Each row below holds a small network's activations on one input, seen along a few directions.
Each table varies a few parts of the input and shows all the possible inputs, shuffled.
Descriptions start from the smaller parts, as in this example, which fits no table here: values(2) and (point or ring(11) or (line(4) and ring(8))).
Shared parts are said once, and a part with two or three values counts as separate values.
In the rows, zero is written as 128.

Other details of the inputs shift rows strongly along three fixed directions, in all tables alike. That doesn't count.

Rows:
x1: [ 75 120 130 180 176 101 156 131 122 128 116 129]
x2: [148 143 114 142  99 138 172 103 112  80  98 123]
x3: [147 137 113 144 101 143 171 101 112  85  99 118]
x4: [ 83 148 138 177 167  78 152 121 124 120 130 129]
x5: [185 110 170  98  96 156 112 146 149 155  99 122]
x6: [136 121 107 134 122 170 164  89 130  85  97 118]
x7: [132 151 185 143 157  86 105 171 163 189 130 145]
x8: [126 109 188 123 187 103  88 153 175 189 131 133]
x9: [140 145 121 139 113 162 168  89 104  92 108 109]
x10: [139 114 111 134 119 164 161  86 129  83 100 121]
x11: [148 129 129 129 103 131 159  82 109  85 115 102]
x12: [136 134 126 132 110 158 167  84 106  92 109 113]
x13: [ 80 131 140 179 175  93 149 117 118 128 133 121]
x14: [134 129 112 137 109 163 172 100 111  91  95 113]
x15: [147 106 128 113 123 140 149  67 123  80 116 105]
x16: [ 85 112 133 181 170  85 150 128 121 124 122 126]
x17: [122 111 181 143 164 107 106 177 162 197 118 142]
x18: [187 111 160  99 106 165 111 133 173 154 103 132]
x19: [201 138 174  93  97 134 113 135 148 153 113 117]
x20: [ 75 114 131 177 171  94 154 128 126 128 118 124]
x21: [ 92 144  27  85  88 165 124 153  89  66 216 145]
x22: [ 92 142  80 105 127  78  31 209 121 192 189 169]
x23: [ 79 144  90  96 135  97  34 191 116 205 200 171]
x24: [182 119 173  90 112 171 107 120 168 156 112 129]
x25: [145 115 133 117 110 132 157  79 105  86 114 100]
x26: [ 74 104 145 160 190  97 132 103 137 117 132 120]
x27: [ 74 144  76 105 142 120  42 212 116 206 180 176]
x28: [183 107 162  96 109 169 110 134 172 153 101 132]
x29: [139 140  82  52  70 156  46 159 103 170 181 160]
x30: [ 68 126 134 168 198 121 145 110 137 125 125 127]
x31: [124 117 190 136 171 111 129 204 188 167 168 139]
x32: [132 116 109 130 124 175 162  89 129  85  96 117]
x33: [131 130 189 143 166  96  94 167 156 192 132 130]
x34: [195 143 175 101  92 141 112 137 151 152 112 119]
x35: [ 95 136  30  84  85 158 122 150  87  65 219 149]
x36: [114 131  24  86  73 110  91 124  67  87 174 140]
x37: [ 74 124 135 171 193 110 145 106 137 124 130 131]
x38: [ 87 123 130 180 164  76 153 130 126 121 122 128]
x39: [102 134  20  99  74 139  95 124  67  97 173 145]
x40: [195 119 166 107  95 149 111 147 149 153 102 120]
x41: [ 79 155 133 180 176  97 156 125 121 127 126 124]
x42: [153 124 129 121 108 124 161  80 106  86 116 100]
x43: [ 73 114 133 178 178 105 155 131 119 128 115 131]
x44: [ 30 121  30 130 162 105  76 146  95 127 187 168]
x45: [185 123 170  94 110 166 109 120 169 156 114 129]
x46: [ 70 139 136 174 181 109 155 121 120 132 124 122]
x47: [133 116 125 123 121 163 155  70 128  86 113 112]
x48: [190 147 169 109 102 169 120 138 144 162 110 127]
x49: [193 111 167  92  99 144 115 144 149 155 101 118]
x50: [142 162 121 137 105 147 172  93 110  84 106 116]
x51: [147 131 114 141  97 137 169  98 116  85 102 112]
x52: [137 121 123 126 119 159 157  70 129  86 114 112]
x53: [ 89 140  76 105 129  87  39 206 121 202 190 174]
x54: [140 119 134 124 105 140 156  81 108  85 113 102]
x55: [192 135 157 110  92 155 125 148 156 161 101 125]
x56: [ 82 148 124 184 171  90 160 140 126 120 112 133]
x57: [ 99 121  37  76  80 140 111 146  89  59 222 137]
x58: [145  89 120 115 122 143 150  80 126  77 103 108]
x59: [127 145 179 146 164 102 108 169 164 200 130 135]
x60: [134 121 124 125 125 170 157  73 124  86 110 117]
x61: [136 111 120 133 104 154 167  94 110  90 100 112]
x62: [134 159  74  57  77 176  52 168 101 173 174 160]
x63: [133 133 118 128 125 172 161  75 126  87 109 114]
x64: [191 153 168 106  92 153 121 138 153 159 111 124]
x65: [ 77  92 135 165 187  95 135 116 142 115 120 123]
x66: [148  94 117 118 120 138 152  80 128  77 105 108]
x67: [ 90 125 134 176 163  65 147 133 125 111 120 127]
x68: [ 71 126 143 172 181 107 152 118 115 131 127 128]
x69: [143  99 118 126 115 146 151  82 131  77 104 110]
x70: [143 109 136 115 112 137 156  79 101  87 113 102]
x71: [127 151 166 156 164 109 114 190 166 195 112 142]
x72: [115 136  26  84  72 105  92 126  67  83 172 146]
x73: [ 79 105 137 172 171  83 145 127 124 121 120 119]
x74: [185 126 173  95 102 173 144 173 177 131 149 124]
x75: [148 137 116 140  95 132 170 100 116  80 100 118]
x76: [154 125  83  38  77 147  67 197 129 133 220 150]
x77: [192 140 155 112  96 162 127 151 152 161  98 130]
x78: [185 117 157 102 108 171 113 136 174 155 101 130]
x79: [202 144 175  92  95 128 114 137 148 148 112 123]
x80: [193 147 172 103  91 146 119 136 152 157 113 126]
x81: [155 111 118 126 104 122 163  93 109  84 105 104]
x82: [126 139 169 157 170 119 111 187 161 198 113 140]
x83: [ 83  94 139 162 178  80 145 125 117 122 120 119]
x84: [196 149 176  99  90 136 113 139 151 147 111 125]
x85: [ 73 127 141 172 175  96 151 115 122 130 130 121]
x86: [192 134 159 114  99 168 122 151 148 160  98 131]
x87: [140 151 118 136 110 156 172  89 109  93 108 109]
x88: [ 81 142 135 178 176  94 156 120 119 130 129 126]
x89: [ 83 124 142 176 174  87 146 115 117 127 134 123]
x90: [133 123 131 128 108 156 164  81 107  93 111 109]
x91: [ 45 143  36 136 134  63  84 159  82 123 190 167]
x92: [141 136  84  49  71 151  39 161 101 165 181 153]
x93: [191 158 167 108  96 159 123 141 149 159 108 129]
x94: [ 99 152  13  99  79 147 104 131  69 100 167 146]
x95: [ 90 116 144 165 179  74 141 114 113 122 135 114]
x96: [130 139 182 143 162  96 106 166 162 198 132 137]
x97: [103 169  30  95  76 132  99 119  66  91 179 154]
x98: [186 119 164 102  93 157 120 145 154 160 100 127]
x99: [ 78 109 142 163 188  92 133 103 139 117 133 121]
x100: [119 110 173 141 180 120  98 169 185 192 117 143]
x101: [139 112 178 141 168  87  99 179 158 190 121 132]
x102: [ 88 114 132 176 168  74 148 129 124 121 122 119]
Each input here is: line(6) and (point or (values(2) and line(8))).
Question: The inputs of x8 and x47 match in every part but the line(6) part. If x95 is changed in the same way as x8 into x47, which row does it become?
Answer: x13
Question: The inputs of x96 and x11 match in every part but the line(6) part. If x7 is changed in the same way as x96 into x11, which row does it become?
Answer: x84
Question: Change only the values(2) part in x24. List by row number the other rows that result.
Answer: x28
Question: Change only the line(8) part in x86. List by row number the other rows that result.
Answer: x1, x2, x3, x10, x43, x44, x77
Question: Start at x56 and move only the line(8) part, one step at a time. The first step leads to x71. Which rows follow, in order?
Answer: x94, x82, x14, x27, x6, x32

Rows:
x103: [143 116  64  57  73 137  57 185 132 140 188 159]
x104: [142 125  72  43  81 118  30 152 100 147 195 151]
x105: [115 119 192 122 178  64  86 151 164 179 162 132]
x106: [124 159 206 159 202 147 119 160 197 209 116 138]
x107: [141 224  49 102  32 107  66 198  55 177 163 167]
x108: [ 52 116 112 155 172  86 139  70  84  92 146 115]
x109: [150 130  96  61  84 149  39 134 116 178 155 154]
x110: [ 70 104  99 172 176  95 142  78 112  98 103 119]
x111: [121 103 169 144 180  96 109 197 178 176 131 140]
x112: [183 114 124 118  94 199 166  88 147  93  62 113]
x113: [196  90 141 110  82 168 167  95 131  87  81  98]
x114: [ 70 101  89 179 176 103 150  93 116  95 100 126]
x115: [134 135  58  57  83 157  62 192 118 140 194 165]
x116: [163 100 247 160 186 111 115 154 206 221  64 125]
x117: [133 157  78  55  82 156  61 168 126 141 226 157]
x118: [ 48 125  87 162 174 104 166 116 101  66 171 127]
x119: [131 139  71  68  81 178  65 184 120 158 170 164]
x120: [ 48 107  77 162 162  89 166 123 110  60 169 131]
x121: [ 52 139  96 177 184 136 168  97 120  93 127 130]
x122: [189  98 139 110  85 183 178 105 137  86  84 100]
x123: [150 110  77  50  71 114  38 161 122 144 187 150]
x124: [174 133 152 113  90 209 180  94 135  87  96 107]
x125: [127 167  78  70  90 190  60 154 120 170 190 165]
x126: [218 196 147 144  43 119 195 123  91  92  77 104]
x127: [203  86 148 106  76 149 165  95 147  70  94 101]
x128: [188 108 161 102  84 165 150  63 121  94  83  95]
x129: [181 105 132 119  86 197 171  90 140  95  70 115]
x130: [113 148 205 154 189 137 119 172 179 199 139 135]
x131: [134 210 177 197 139  67 130 196 130 223  90 150]
x132: [136  97 202 143 180  87 102 170 174 199 110 122]
x133: [190 139 163 106  96 192 181  89 141  75 123 100]
x134: [102 145 178 144 188 123 115 178 165 191 164 135]
x135: [134 138  72  36  85 122  29 144  93 147 209 152]
x136: [137 132 207 163 197 145 129 181 210 207  80 142]
x137: [140  97 207 158 179 107 110 179 185 202  90 132]
x138: [189  97 151 108  81 167 152  76 126  92  75  97]
x139: [ 64  97 103 151 161  53 138  82  99  70 163 114]
x140: [131 135 213 141 198 107  93 133 181 213 101 131]
x141: [181 128 152 108  91 201 187  99 136  85 105 101]
x142: [174 135 146 117  92 215 179  85 140  95  90 115]
x143: [ 49 122  92 161 166  97 168 114 113  63 177 127]
x144: [ 74  91 105 182 168 103 158  95 114 100 104 126]
x145: [ 49 113  97 148 172  75 140  75  77  87 164 112]
x146: [183 103 139 116  83 191 171 100 137  88  75 107]
x147: [146 237  41 106  44 117  64 185  70 184 144 172]
x148: [ 56 195  56 202 120  38 175 135  32  94 144 128]
x149: [139 125 235 144 192 108 102 135 182 218 100 130]
x150: [ 66  89  92 158 166  64 141  97  95  71 146 115]
x151: [112 119 174 147 182 119 123 199 174 189 132 140]
x152: [195 103 160  97  86 158 156  68 122  92  92  89]
x153: [189 120 146 105  95 174 144  52 131 100  70 102]
x154: [ 66  86  82 165 166  72 150 112  98  68 143 122]
x155: [ 56 116  97 180 173 128 173 108 116  94 121 135]
x156: [ 60 190  60 197 114  19 172 135  47  75 160 131]
Question: The inputs of x131 and x147 match in every part but one. If x142 is changed in the same way as x131 into x147, which row does it become?
Answer: x121
Question: The inputs of x107 and x126 match in every part but one. If x119 is changed in the same way as x107 into x126, which row does it become?
Answer: x115
Question: Describe the family of inputs behind these rows.
Answer: line(6) and (point or line(8))
Question: Change only the line(8) part in x130. List by row number the other rows that result.
Answer: x108, x119, x124, x128, x137, x138, x146
Question: Start at x106 and move only the line(6) part, one step at a time. The first step leads to x125. Which rows follow, in order?
Answer: x130, x134, x133, x117
Question: List by row number the other rows that have the line(6) part in common with x113.
Answer: x122, x132, x134, x141, x145, x148, x151, x152

Rows:
x157: [119 157 131 112 130 118  76 202 143 195 171 157]
x158: [ 24 144  63 158 179  50  71 172  90 172 181 163]
x159: [ 62 128  67 173 146  92 168  99  83  70 135 124]
x160: [146 145 164 140 137 125 132 154 152 159 116 131]
x161: [183 157 102  77  57 176 113 132 115 123 138 135]
x162: [ 91 108 160 168 180 115 172 111 144 105 127 113]
x163: [152 113 183 120 158 127  96 177 185 195 118 138]
x164: [182 146 119  76  71 150  57 175 132 195 128 153]
x165: [129 147 112 116 119 118  89 166 128 169 136 148]
x166: [118 125 102 104 118 145 112 121 123 117 160 134]
x167: [131 142  87 123  98 138 138 117 102  98 133 127]
x168: [134 134  86 116  80  86 141 104  75  67 153 114]
x169: [123  85 197 195 188 111 202  93 167 102  65  98]
x170: [158 137 185 134 145 120 111 198 174 199 112 139]
x171: [104 133 178 181 188  89 145 172 158 165 116 129]
x172: [168 111 184 139 133 157 181  79 154  96  78  98]
x173: [130 149 122 114 119 128 100 179 132 163 152 147]
x174: [153 125 194 120 148 138 109 138 167 179 117 125]
x175: [194 129 165  77 100 176  97 151 168 167 128 134]
x176: [110 103  70 115 103 137 126  82  89  83 129 124]
x177: [157 143 156 142 112 148 175 104 134 104 103 110]
x178: [ 26 152  67 158 173  62  92 147  81 147 186 155]
x179: [122 106 232 180 211 109 169 145 192 159  98 113]
x180: [122 121 118  97 134 122  61 162 136 184 149 149]
x181: [122 116  98 107 113 151 132 117 116  95 148 127]
x182: [ 38 103  49 143 147  40 128  96  61  53 196 123]
x183: [157 112 158 130 130 151 155  94 145 106  94 108]
x184: [148 139 141 146 111 140 177  79 109  92  90 105]
x185: [125 129  87 124  98 130 126 144 107 114 134 138]
x186: [173 134  69  91  42 171 133 106  95  83 119 128]
x187: [168 146 212 150 140 131 151 127 161 166  86 113]
x188: [109 112  70 112 109 140 132  87  96  76 135 124]
x189: [163 139 153 143 113 143 169 100 130 105  85 109]
x190: [111 133 187 207 175 106 224  72 135  84  75  93]
x191: [165 124  81  68  60 183 117  79  94  85 134 120]
x192: [119 126  96 105 109 150 125  94 110  95 147 126]
x193: [117 143  79 128 100 129 136  95  80  93 129 123]
x194: [117 122 124  99 144 125  62 195 152 187 170 155]
x195: [144 109 140 133 125 148 165  70 120  85  95 101]
x196: [ 96 119 179 162 199  98 129 138 162 160 125 129]
x197: [157  93 150 132 119 155 167 106 146  95  92 110]
x198: [ 23 111  32 153 163  90 132  97  74  64 180 134]
x199: [ 60 110 118 148 191  75  72 176 144 184 156 158]
x200: [182 162 123  72  73 160  71 169 135 179 140 150]
x201: [176 134 127  56  91 168  53 178 156 186 159 153]
x202: [216 144 179 121  78 183 189  79 139  93  65  97]
x203: [128 145  95 120  98 144 145 123 101  95 143 128]
x204: [ 87 126 146 187 179  77 142 143 137 148 106 133]
x205: [ 80 116 167 168 202  89 131 125 143 153 129 126]
x206: [178 115  96  63  65 184 105 132 126 114 137 131]
Question: The inputs of x168 and x182 match in every part but one. If x165 is changed in the same way as x168 into x182, which row does it become?
Answer: x188
Question: Describe the family of inputs behind these rows.
Answer: values(2) and (point or (line(4) and line(6)))
Question: Start at x186 and move only the line(6) part, one step at a time. The first step leads to x159. Which rows follow, in order?
Answer: x167, x160, x161, x177
Question: Change only the values(2) part in x159. List by row number the other rows that result.
Answer: x163
